Here are a small network's activations along a few directions, averaged over the inputs that share one value of a field.
Related values have similar rows: they may be neighbours, one step apart, or belong to one group.

Other fields shift rows strongly along one fixed direction, in all tables alike. That doesn't count.

REDE, 10 values:
gefup: +2.44 -4.82 +1.30 +0.03 -5.35 -1.82 -3.42 +1.26 -0.18 -0.65
gisi: -0.14 -3.03 -2.51 -1.29 -3.79 -1.14 -1.85 +3.03 -2.07 -0.17
fopig: +0.56 -0.97 -2.22 -0.47 -0.74 +0.64 -1.49 +1.17 +1.00 +2.58
mibad: -0.79 +2.17 +2.09 -0.56 +4.49 +0.58 +3.45 -1.21 -0.96 -1.11
vevi: -0.64 +4.82 +1.30 +1.15 +3.64 +1.47 +2.17 -3.59 +2.72 +0.26
limi: -0.63 -2.21 -1.82 -1.08 -0.96 -0.27 +0.07 +2.53 -1.40 +0.75
dagi: +0.24 -3.25 +0.70 -0.55 -1.87 -1.70 -0.51 +1.46 -2.23 -1.03
lum: -0.23 +2.98 +2.96 +0.19 +4.41 +0.66 +1.75 -3.10 +0.68 -1.28
gulo: +2.25 -4.36 -1.20 +1.22 -6.08 -1.40 -4.15 +1.64 +1.47 +0.87
gofu: -3.08 +8.65 -0.61 +1.35 +6.25 +2.98 +3.98 -3.20 +0.97 -0.23
A value of REDE combines one of 2 hidden first parts with one of 5 second parts; all combinations occur once.
Question: Changing only the second part turns vevi into mibad. gulo has the same second part as vevi; what does that change turn gulo into?
Answer: dagi
Question: Changing only the second part turns lum into fopig. gefup has the same second part as lum; what does that change turn gefup into?
Answer: gofu

PIZE, 10 values:
nefal: -2.54 +3.59 -1.35 -1.16 +5.87 +1.48 +3.37 +0.14 -0.76 +1.34
gopos: -2.42 +7.67 -1.55 +2.25 +3.79 +2.72 +2.33 -2.50 +2.33 +0.90
mimup: +3.28 -1.92 +0.22 +0.85 -3.08 -0.06 -3.39 -1.29 +2.45 +0.20
guled: +0.54 -7.83 -5.16 -1.77 -8.74 -2.80 -4.57 +6.35 -2.60 +2.05
fega: +1.08 -1.07 +3.92 +0.27 +0.34 -0.74 +1.45 -1.19 +0.44 -2.09
bisip: +1.87 -2.96 +2.88 -0.83 +1.40 -0.74 +0.30 -1.64 +0.39 +0.95
dizes: +1.72 -1.76 -0.66 +1.42 -5.50 -0.89 -3.83 -0.12 +1.15 -1.93
tera: +0.41 -6.31 -0.58 -0.82 -7.14 -3.42 -3.17 +4.48 -3.62 -1.44
pazef: -1.81 +2.19 +2.13 -0.95 +4.90 +0.69 +3.64 -0.38 -3.23 -2.05
gor: -2.12 +8.39 +0.14 +0.75 +8.15 +3.75 +3.85 -3.83 +3.45 +2.08
A value of PIZE combines one of 2 hidden first parts with one of 5 second parts; all combinations occur once.
Question: Changing only the second part turns gor into mimup. gopos has the same second part as gor; what does that change turn gopos into?
Answer: dizes
Question: Changing only the second part turns pazef into nefal. tera has the same second part as pazef; what does that change turn tera into?
Answer: guled

MOKO, 8 values:
soko: +1.11 -0.80 -1.09 +0.94 -4.54 -0.74 -1.85 -1.39 +3.32 +0.17
zisag: -0.51 -2.69 +2.49 -0.15 -0.59 -2.13 +1.36 +0.82 -2.23 -0.45
nel: -2.54 +3.28 -1.24 -1.03 +2.45 +0.70 +0.70 +0.63 -3.06 -1.41
remap: -3.50 +7.15 -1.32 -0.11 +8.39 +3.57 +5.52 -1.89 +1.97 +2.86
tavos: +2.21 -0.58 +1.60 -1.11 +3.05 -0.06 -0.53 -2.00 -0.34 -0.35
nonu: +0.24 +2.70 -2.10 +1.84 -0.34 +1.18 -1.65 -0.50 +0.58 -0.49
nitas: +2.65 -3.42 +1.88 +0.69 -3.61 -0.49 -3.48 +0.00 +2.45 +1.15
fev: +0.33 -5.64 -0.22 -1.07 -4.81 -2.03 -0.10 +4.34 -2.70 -1.48
The values of MOKO form a ring.
Question: Which values are neighbours of nonu? Give them in the order they are listed.
Answer: soko, remap
Question: Which values are neighbours of zisag? Give them in the order they are listed.
Answer: tavos, fev
